Each row below is a small network's average activation on inputs in which a field has the value named, seen along a few directions.
Related values have similar rows: they may be neighbours, one step apart, or belong to one group.
Strong random noise was added to every row along 7 fixed directions; ignore it. To show where, here is one row again and again, with new noise each time:
64, -32, 94, 295, -255, 286, -153, -317, 49, -41, 206, -77, -189, -185, -77, -141, -88, 345, -26, 61, -186, 325, 153
742, 74, -154, -264, 548, 179, 464, 443, 113, 112, 471, -66, -566, -283, -203, -34, 58, 41, 338, -134, -147, -10, 77
-55, 64, -44, -213, 160, 97, -8, 2, -94, 2, 104, -33, -11, 86, 81, -82, 35, -59, -76, -117, 40, -96, 29
457, -117, -119, 68, 224, 21, -2, 39, 141, -108, 132, 209, 117, 123, -421, 491, -453, -135, 1, -286, 242, -66, -364
434, 248, 149, 13, -82, 271, 74, -279, -112, -28, 102, -127, -236, -118, 120, 1, -188, 241, -133, -152, 21, 6, -40
346, 141, 170, -97, -88, 253, 106, -259, -264, -27, -51, 54, 4, -58, 150, -21, -280, -93, -208, 2, 188, -128, -289
-51, 37, 60, -264, -82, 313, -43, 35, -128, 112, 198, -71, -100, -84, -34, -234, -44, 81, -97, 243, -268, 248, 17
-171, 97, -50, -359, 227, -47, -2, 232, -27, 104, 170, -140, -145, 124, 28, -7, 175, 59, -31, -3, -125, -44, 164
211, -123, -273, -44, 328, 227, -56, 125, 187, -76, 361, 85, 16, 48, -368, 72, -172, -50, 114, -346, -28, 123, -30


Field Lumop:
t11: 369, -90, 5, 382, 167, -19, 47, -240, 151, -159, 121, 20, -79, 33, -155, 225, -209, 158, 70, -443, 216, -4, -35
t3: 59, 99, 270, 36, -229, -82, 47, -37, -104, 27, -221, -148, 7, -61, 165, 91, -27, 174, -178, 320, 19, -183, -151
t9: -42, 38, -246, 85, -57, 113, -125, -140, 158, 30, -5, -184, 111, -25, -3, -133, 21, 154, 20, -286, -172, 244, 148
t10: -1, 262, -53, -336, 14, 134, 32, 129, -15, 224, 29, -223, -183, 30, -82, -82, 67, 210, 38, -77, -261, 178, 163
t1: 341, 156, -33, -130, 229, -30, 279, 62, -73, -64, 54, 46, -216, -38, 69, -101, 140, 78, 114, -226, 173, -240, -19
t5: -323, -7, -210, 52, 39, -155, -134, -23, 116, 44, 2, -110, 18, 12, -53, 87, 198, 58, 63, -53, -17, 171, 235
t13: 122, -83, -142, -54, 200, -92, 214, 166, 100, -104, -90, 121, 77, -94, 187, -91, 263, -314, 135, -189, 138, -195, 64
t8: -400, 177, 56, -108, 85, -233, -40, 17, -102, -79, -115, -165, 24, 209, 397, -140, 344, 152, -54, -299, -7, -369, 209
t14: 63, 328, 43, -111, -61, 92, -137, -11, 92, -88, 23, -243, 97, 43, 137, 43, -79, 201, -113, -239, -237, 101, 89
t6: 390, 174, 224, 81, -456, 354, -54, -233, -190, 77, -100, 41, 28, -105, -201, 187, -492, 23, -235, 111, -40, 252, -336
t7: -254, 170, 52, -265, -98, -171, 115, 9, -88, 145, -248, -68, 126, 109, 245, 47, 71, -138, -90, 127, 29, -25, 65
t12: 159, -107, -113, -165, 173, 6, 288, 419, -51, 67, -104, 178, -33, -146, 114, -235, 116, -314, 203, 187, -91, -185, -159
t2: -375, 108, -137, -109, 154, -347, -131, 396, 248, 9, -5, -187, 63, 187, 72, 43, 287, 179, 40, -210, -128, -84, 288
t4: -23, -42, 112, 630, -343, 308, -131, -609, -72, -204, 5, 21, -171, -265, 322, -623, 189, 43, 184, 66, 40, 165, 319
The values of Lumop form a ring.
Q: List every value one step from t11, in the order listed.
A: t1, t4
Q: List every value one step from t9, in the order listed.
A: t13, t7
Q: List every value one step from t2, in the order listed.
A: t14, t12
Q: List every value one step from t10, in the order listed.
A: t5, t6
